These are the activations of a small neural network, seen along a few directions. Each row is one input.
In each table, some parts of the input vary, and every possible input appears once, in random order.
Descriptions start from the smaller parts, as in this example, which fits no table here: values(2) and (point or ring(11) or (line(4) and ring(5))).
Shared parts are said once, and a part with two or three values counts as separate values.

Other details of the inputs shift rows strongly along two fixed directions, in all tables alike. That doesn't count.

Rows:
row 1: [-32 -31  22  19 -54 -37 -18  56  -2 -23  42  51]
row 2: [ -3   7 -43 -12   7  19  -6 -13 -42  10 -32 -33]
row 3: [-29  13  -5  21  -6 -27  -6  14  -9 -38  53  43]
row 4: [-20 -27  40  15 -44 -34 -11  48  37 -37  36  37]
row 5: [-29 -16 -11 -47 -24  13 -35  22 -64  34 -67 -63]
row 6: [ 22   5  19  -2  42  27  13 -42  34   1 -18 -13]
row 7: [ -4 -33  13 -14 -12   0  -4  22   5   9 -35 -38]
row 8: [-13  14 -26  49  -8 -30   8   6  10 -53  72  54]
row 9: [-22 -23  -8 -46 -53   6 -30  44 -44  17 -66 -81]
row 10: [-29  24  20  21 -13 -29  -7  11  16 -58  64  35]
row 11: [-16  -1  15 -43 -17  17 -37  26 -32  21 -31 -34]
row 12: [ 51  37 -18  35  79  31  46 -85  59 -26  12  -9]
row 13: [ 27  59 -29  13  28   3  31 -48  13  -3   7   1]
row 14: [-23 -14  -5 -27 -16   8 -24  15 -46  16 -26  -4]
row 15: [  1  27  10 -27 -13  -4  -6  12  -5  22   1  10]
row 16: [-26  -3  -3  29 -18 -35  -4  22  -7 -34  58  49]
row 17: [ 28 -21   8  15  24  13  16 -31  16  16 -10   7]
row 18: [ -6  20 -18 -11  -6  11 -11  -5 -22  -8 -24 -42]
row 19: [ 40  68 -17  15  76  19  48 -87  26  13   3   5]
row 20: [ -5  -3 -40 -23 -43  -9  11  22 -35  36 -39 -33]
row 21: [  4  22 -35  -5  21  22  -3 -33 -23   0 -24 -31]
row 22: [  4   3   3 -26  22  26   3 -18 -12  20 -53 -62]
row 23: [-15  -5  39   7 -24 -22 -12  39  41 -34  50  33]
row 24: [  5 -29  12  10  -3 -11   5   9  17   0  -4 -10]
row 25: [-20 -40  39  17 -56 -41 -14  58  25 -30  39  41]
row 26: [ 14   4 -16  32  44   9  26 -36  10   2   9  11]
row 27: [ 26  45 -11  16  82  35  22 -85  16  -6   7  20]
row 28: [ 10  10  20  -9  25  21   6 -23  12   0 -21 -15]
row 29: [ -4   7  12 -31   6  27 -18 -12 -23  16 -44 -35]
row 30: [-16 -23  -6 -18 -19   6 -17  18 -43  23 -27  -3]
row 31: [-14 -51  19 -52 -46   9 -35  65 -23  38 -65 -55]
row 32: [ -9  -5 -14 -38   7  27 -23   7 -47  34 -33 -18]
row 33: [-14  -1   6  19  -8 -20 -11  22   1 -23  64  66]
row 34: [ 22 -18 -21  -7  14  24  10 -17   8  15 -54 -58]
row 35: [-40 -18  38   7 -59 -44 -17  63  24 -47  41  16]
row 36: [  3 -17   4  44 -24 -34  10  23  39 -45  52  31]
row 37: [-10 -13  24 -44 -20  14 -29  32 -16  22 -38 -41]
row 38: [ 58  13 -14  42  93  28  49 -94  37  12   0   0]
row 39: [ -6   3 -17  55 -14 -29  10   9  23 -47  68  49]
row 40: [ 41  38 -20  15  63  18  53 -73  21  31  -3  30]
row 41: [ 40 -13   1   5  38  25  12 -32  12  32 -14  -4]
row 42: [ 10 -13  27  25  -2 -18   1  17  46 -23  50  45]
row 43: [-11  20  -8  26 -17 -44  27   7  16 -13  54  55]
row 44: [ 23  48   2  -6  28   9  23 -45   9  20 -10  11]
row 45: [-22 -42   4  23 -78 -47 -19  69  -1 -30  37  19]
row 46: [-14  -3  -2 -41  -7  20 -34  17 -42  26 -31 -24]
row 47: [ -4 -21  -8 -58 -37   7 -11  34 -48  75 -61 -33]
row 48: [ 25  -2  -4  14  42  22  10 -30  11  18  10  20]
Description of these inputs: line(4) and (values(2) or ring(10)).
- The inputs of row 18 and row 10 match in every part but the line(4) part. If row 12 is changed in the same way as row 18 into row 10, which row does it become? => row 35
- The inputs of row 14 and row 2 match in every part but the line(4) part. If row 1 is changed in the same way as row 14 into row 2, which row does it become? => row 39
- Change only the values(2) part in row 19. List by row number the other rows that result. => row 43
- Change only the values(2) part in row 20. List by row number the other rows that result. => row 13

Rows:
row 49: [ 32   8  22  66  83  -3  61 -82  66 -27  43  64]
row 50: [-14 -25   6  26 -36 -34  -6  50  15 -25  30 -15]
row 51: [  20  -60  -26  -13   26   46   -7   -2  -31   51 -100 -105]
row 52: [  33  -18   -2  -44   -3   40   -1  -16  -21   64 -115  -90]
row 53: [  7 -19 -33 -23  -1  10  10 -28 -34  38 -87 -99]
row 54: [-55  16  -2  -7 -70 -55 -32  50 -41 -38  23  -8]
row 55: [-42  -6   2  14 -18 -18 -35  48 -24 -47  50  22]
row 56: [ -9 -23  24  20 -56 -30 -11  56  40 -37  56  16]
row 57: [-18  13  16 -14 -42 -13 -29  45  -4 -26  40   7]
row 58: [ -1 -44  -8 -11 -26  24  -3  10 -19  16 -65 -56]
row 59: [-18 -10  24 -13 -22  -5 -47  34  -9 -25  33  40]
row 60: [ 35  48  22  26  99  10  52 -69  81 -12  61  69]
row 61: [ -5  29 -13 -13  -5  11  16  -6  14  -9 -13 -11]
row 62: [ 32  40 -12  15  60  22  32 -44  62 -25  45  24]
row 63: [-35   6   5 -11 -44 -25 -35  65 -33 -23  18 -21]
row 64: [ 38   7  39  38  63  -3  41 -43  77  -1  51  45]
row 65: [-49  -2   9 -10 -61 -14 -36  49 -36 -39  22  20]
row 66: [  5  28   1 -19  -4  10   6  -6  18   2 -23   2]
row 67: [-34 -17  41 -13  -8 -12 -31  32 -15  -5  38  46]
row 68: [-55 -28  21 -15 -74 -24 -58  85 -26 -44  52  31]
row 69: [-21   9  48 -16 -19 -23 -23  36  -2   1  38  32]
row 70: [ -3  -6 -68 -24   2  35 -11 -11 -90  77 -56 -21]
row 71: [  16   22   -7  -65    1   49  -22  -18  -53   65 -114  -86]
row 72: [ 35  27  27  43  62  -9  61 -72  56  -6  30  35]
row 73: [-42   9 -18   6 -10 -16 -18   0 -38 -38  17   2]
row 74: [ 24  35 -56 -24  75  40  35 -88 -16  36 -79 -77]
row 75: [ 15 -65  -7 -26  -9  42 -17  13 -16  39 -73 -75]
row 76: [ -9 -59 -30  23 -75 -49   1  67 -40   4  20  43]
row 77: [  4 -57  25  13 -26 -12 -24  37  30 -15  15  17]
row 78: [  43  -32  -14  -20   37   60    8  -48  -10   56 -115  -74]
row 79: [  70   68   -4   34  117   37   51 -100   98  -25   53   57]
row 80: [ 48 -39  12  -5  88  55  23 -60  16  63 -68 -40]
row 81: [-55 -14   7  -3 -73 -52 -30 106  -4 -39  41   9]
row 82: [  5 -11 -74 -49 -22  18   7  15 -72  94 -84 -44]
row 83: [-55 -54   2  26 -80 -64 -19  66 -13 -51  24   6]
row 84: [ 59  73   8  30  94  25  23 -91  64 -27  62  51]
row 85: [ 30  74 -52  69  49 -15  43 -67  23 -11  98  95]
row 86: [-65   5  51 -17 -86 -60 -33  77 -29 -17  34  33]
row 87: [  54  -27   -2  -42   33   55   -4  -32    2   73 -100  -89]
row 88: [-78 -22  45 -17 -77 -50 -41  74 -46 -22  30  48]
row 89: [-38   1  23 -10 -54 -14 -43  47 -24 -32  13  38]
row 90: [ 54  17 -50  59  32 -17  59 -50  21   7  50  57]
row 91: [ 49  44  -6  63  60  12  60 -86  77 -44  51  31]
row 92: [-14  38  27  17  18 -33  37 -18  43 -27  53  69]
row 93: [   7   21  -22  -61    0   49  -11  -22  -59   54 -102  -97]
- Describe the family of inputs behind these rows. => line(5) and (point or (values(2) and line(4)))
- The inputs of row 84 and row 79 match in every part but the line(5) part. If row 57 is changed in the same way as row 84 into row 79, which row does it become? => row 62
- The inputs of row 49 and row 92 match in every part but the line(5) part. If row 83 is changed in the same way as row 49 into row 92, which row does it become? => row 74
- Change only the values(2) part in row 87. List by row number the other rows that result. => row 52
- Change only the line(4) part in row 64. List by row number the other rows that result. => row 50, row 56, row 87

Rows:
row 94: [-38 -20 -18 -74 -39  27 -53  54 -84  44 -84 -86]
row 95: [ -2  45 -13  27  26 -17  27 -41   9 -25  48  65]
row 96: [ 25  15  37  -5  28  21   0 -20  40   5  18  31]
row 97: [ 25  -2 -21  21  37  11  39 -41   4  29 -17  11]
row 98: [ 23 -12 -11  44  44   3  23 -27  45 -27  43  29]
row 99: [ 45  23  25  -8  95  52  24 -69  55  12 -15  -7]
row 100: [   3  -28   28  -72   11   43  -17    0  -42   91 -100  -53]
row 101: [-19 -40  10   5 -52 -17 -11  43  -6  -9 -24 -31]
row 102: [  41    9  -25  -35   57   55   19  -70  -22   65 -114 -121]
row 103: [-18  25   4  12  10   0 -16  -8 -10 -38  28   2]
row 104: [-12 -30   1  10 -73 -31 -11  60  -1  -8  14  18]
row 105: [-19  30 -13   1  11  -7  -5  -4 -36  -4  35  40]
row 106: [ 36  -7 -15  48  31  -2  19 -30  35 -16  50  49]
row 107: [-46  -3  17  -2 -63 -37 -25  44 -11 -47  15   2]
row 108: [-20  33   1  27 -43 -42  -5  22  18 -59  80  75]
row 109: [-37 -74  -2 -22 -74 -29 -33  79 -58  35 -26  -7]
row 110: [-19  -2   5  -4 -75 -45 -18  64  -4  -7  28  12]
row 111: [ -4  14  -6   4  -7 -26  17   2  -7  17  12  12]
row 112: [ 48  13  34 -10  92  55  17 -81  36  17 -44 -37]
row 113: [-15  20 -13  -5  -5  -1   0  -3   7 -24   5   0]
row 114: [ 26   0 -14  26  30  10  32 -26  36 -10   3   1]
row 115: [ -5  36 -15   1   1   5 -15   0 -19 -16  37  28]
row 116: [-16 -61   8   2 -41 -14 -26  43 -16  -5 -17 -29]
row 117: [  0  17  -3   8  -3 -15  16   6  30 -19  25  -6]
- Describe the family of inputs behind these rows. => line(4) and (point or line(5))
- The inputs of row 98 and row 109 match in every part but the line(4) part. If row 113 is changed in the same way as row 98 into row 109, which row does it become? => row 95
- Change only the line(5) part in row 110. List by row number the other rows that result. => row 104, row 106, row 108, row 115
- Which other rows agree with row 116 in the line(4) part? List them by row number. => row 101, row 102, row 103, row 107, row 112
